A small network was shown many inputs. Here are its activations along a few directions, one row for each input.
Each table varies a few parts of the input and shows all the possible inputs, shuffled.
A made-up example of a description, with smaller parts first: one of 8 places around a ring, together with either a single point or one of 9 places around a ring or (one of 3 separate values, together with one of 4 places along a line).
Shared parts are said once, and a part with two or three values counts as separate values.
(in the rows, 128 means zero)

Other details of the inputs vary at random and push rows far along two fixed directions, the same in every table; ignore that.

Table:
x1: [ 81 167 137  83  91  79 145 106 146 165 180]
x2: [ 93 104 122 130 119 101 136 115 123 137 170]
x3: [203 108 141 157 196 194 120 150 151 144 103]
x4: [180 103 128 164 202 195  96 160 134 117  88]
x5: [103 210  97 112 112 148 166 139 122 187 111]
x6: [115  92 171 110 146 102 108 115 160 119 167]
x7: [143 177 111 128 115 149 141 154 104 117  59]
x8: [154 132 112 158 160 166 138 153 105 122 104]
x9: [ 87 188  79 124  83 140 161 141  97 169  72]
x10: [131 154  96 145 118 163 154 143 107 144  65]
x11: [124  93 137 125 108  87  84 100 147  89 155]
x12: [151 151 123 140 168 162 104 158 123 116  93]
x13: [140 191 113 120 142 166 142 148 132 169  97]
x14: [ 99 210  99 112  80 128 147 148 101 139  65]
x15: [207 106 144 162 194 193 131 148 148 137 106]
x16: [121  71 158 128 139 106 142 113 143 124 178]
x17: [102  96 128 123  96  96 149  97 126 126 142]
x18: [ 50 141 126  94  92  86 150 112 133 167 172]
x19: [ 84 193  83 119  89 141 155 139 102 165  68]
x20: [ 68 136  91 118  56  72 144  88 108 132 169]
x21: [108  84 163 112 144 105 111 115 160 132 168]
x22: [215 111 144 162 197 193 137 148 140 127 104]
x23: [130  76 130 137 104  97 108  94 126  94 165]
x24: [115  67 156 129 141 106 137 114 151 133 176]
x25: [152 174  87 146 107 149 128 144  93 106  82]
x26: [ 90 156 133  97  82  77 173 105 120 161 188]
x27: [155  32 135 151 151 133  78  98 158  98 154]
x28: [ 67 152 122 101  73  70 146 116  99 130 183]
x29: [104 112 132 124 112  93 137 118 109 121 173]
x30: [138 159  73 154 116 163 133 137 101 132  81]
x31: [142 105 174 105 139  97 116 108 167 124 181]
x32: [113 122 117 118  91  83 109 104 124  97 150]
x33: [169  39 180 142 146 114 101 104 154  78 141]
x34: [106  73 152 118 119  96 102  98 158 121 141]
x35: [165 197 124 125 138 162 162 152 105 144 100]
x36: [193 109 145 155 180 190  92 154 145  96  50]
x37: [ 96 113 109 120  97  94  95 101 139 124 147]
x38: [ 87 193  79 131 108 144 154 153  94 166 104]
x39: [165 153 141 129 163 163 134 164 121 112  95]
x40: [162 150 126 138 157 157 117 163 110 103 100]
x41: [148 103 175 106 135  98 125 109 158 122 184]
x42: [128  87 174 117 135  99 130 118 136 110 174]
x43: [ 99 128 157  98 116  95 129 125 141 125 162]
x44: [183  98 141 160 198 196 120 161 143 127  93]
x45: [152  39 141 150 152 130  70  96 163  96 150]
x46: [101 212  72 124  84 129 122 141  99 136  79]
x47: [145 141 118 143 170 166 107 157 124 128  94]
x48: [107 206 104 120 105 142 180 157  82 154 103]
x49: [168  29 174 145 148 118 108 102 149  87 143]
x50: [ 62 157 125  93  83  66 128 117 117 131 175]
Each input here is: one of 5 places along a line, together with one of 10 places around a ring.
Question: Changing only the place on the line of 5 turns x49 into x48. The same change can be made to x19. Which row results?
Answer: x18
Question: Change only the place on the line of 5 in x15. List by row number the other rows that result.
Answer: x2, x10, x24, x30

Table:
x51: [150  88 166 109 161 103  98 108 168 111 211]
x52: [ 54 201  97 117 113 108 121 161  90 177 100]
x53: [ 63 129 129 103  75  81 177 100 105 155 183]
x54: [186 122 132 153 208 207 134 167 150 125  98]
x55: [ 89 170 100 118  73 121 159 142  76 132 113]
x56: [165 114 118 145 130 124 108 107  99  92 129]
x57: [117  34 155 132 108  94 122  96 134 107 185]
x58: [190 167 141 150 187 174 153 186 103 125  75]
x59: [136  36 180 120 157 106 143 104 153 126 199]
x60: [ 72 119 120 128 136 131 109 130 123 175 126]
x61: [ 98 180 102  96  68  89 123  98 115 129 119]
x62: [115 216 100 131 130 148 148 174 111 131  92]
x63: [182 101 156 139 170 157 132 124 167 154 120]
x64: [183  72 179 134 190 166 126 127 170 126 116]
x65: [141 103 156 133 145 145 140 134 113 109 138]
x66: [ 62 113  93 116  92  88 131  95 134 124 158]
x67: [ 69  75 126 112 106  79 108  85 148  92 181]
x68: [152 184 104 142 137 155 127 163 113 110  25]
x69: [155 136 102 159 166 155 102 157 128  86  76]
x70: [ 75 181 132  90  79 110 161 124 119 148 121]
x71: [169 118 145 118 114 126  89 119 139 108 121]
x72: [103  91 155 113 134 115 120 116 156 105 183]
x73: [196 104 154 144 185 160  81 129 153  89 153]
x74: [158 222 103 137 122 168 154 160  71 140  89]
x75: [175  53 137 167 139 140 114 114 133 118 146]
x76: [128 217  94 130 102 160 169 140 113 186  67]
x77: [ 84 153  76 138  75  98 164  95  91 154 132]
x78: [150 162 131 137 119 141 119 162 125 115  62]
x79: [123  26 155 135 133  95 111  87 132  76 170]
x80: [120 200  76 132 118 179 137 177  99 122  64]
x81: [135 212  87 135 124 164 198 159  87 194  95]
x82: [ 52 133 121  89  62  69 139  89 130 126 137]
x83: [181  50 154 168 174 123  97 125 127  65 120]
x84: [169  61 157 152 190 170 105 129 167 100 146]
x85: [173  53 174 135 153 151  87 128 160  84 107]
x86: [114 250  91 123 138 157 169 190 102 154  81]
x87: [201 129  99 156 178 178  78 140 125  81  88]
x88: [214  88 175 141 195 152 110 135 134 105 154]
x89: [108  70 128 124 114 111 109 113 156 111 169]
x90: [ 88 142 156  66  84  53 137  90 149 151 201]
x91: [ 88 187  88 114  51 109 155 117 119 179 106]
x92: [ 76 163 144  74  61  57 134  86 133 147 185]
x93: [140 170 120 125 169 181 149 170 128 129 103]
x94: [ 78 177 124  92  96 107 189 140  94 159 151]
x95: [113  40 165 111 103  92 106  90 170 116 163]
x96: [155 195 129 118 157 192 161 175 116 144  50]
x97: [158 174  69 163 131 189 128 162 120 145  71]
x98: [118 166  93 130 111 154 146 130 118 136  51]
x99: [174  62 111 172 175 157  90 108 161 104 122]
x100: [ 82 179  89 118  91 112 159 119 128 173 158]
x101: [122 124 125 138 110 116 162 114 115 158 159]
x102: [109  97 131 106  94  74  85  96 147 104 205]
x103: [199 133 154 169 188 177 131 173 107 101  77]
x104: [ 95 110 114 147 144 134  98 122 133 189 133]
x105: [110 130 105 130  94 105 132  88 143 148 109]
x106: [138 124 127 144 134 126 100 152 138  97 122]
x107: [173  41 135 168 169 154 116 112 127  86 115]
x108: [184 127 129 150 202 190  59 163 118 138  84]
x109: [ 63 157 159  79  83  42 158 111 141 156 174]
x110: [146  91 150 146 121 103 115 136 116  95 139]
x111: [141 129 124 127  93 105 115 119  99 111 154]
x112: [ 61 164 151  88  68  52 150 110 133 145 159]
x113: [ 92  79 170 100 103  80 136  85 165 136 176]
x114: [ 68 167 107 120 130 146 116 154  98 166  98]
x115: [141  61 153 129 163 111 123 106 184 142 203]
Question: What do these inputs look like to the network?
Answer: one of 5 places along a line, together with either a single point or (one of 3 separate values, together with one of 4 places along a line)
Question: Changing only the place on the line of 5 turns x93 into x115. The same change can be made to x79. Which row results?
Answer: x77
Question: Changing only the place on the line of 5 turns x75 into x55. The same change can be made to x91. Which row results?
Answer: x85
Question: Change only the place on the line of 5 in x58. List by row number the other rows that result.
Answer: x59, x81, x88, x94
Question: Change only the choice among 3 separate values in x106. List by row number the other rows that result.
Answer: x78, x110
Question: Which other rows agree with x74 in the place on the line of 5? List them by row number.
Answer: x51, x56, x61, x71, x73, x87, x88, x90, x92, x102, x108, x111
Question: Change only the place on the line of 4 in x59. List by row number the other rows that result.
Answer: x53, x57, x107
Question: Change only the choice among 3 separate values in x86. List by row number the other rows that result.
Answer: x58, x109
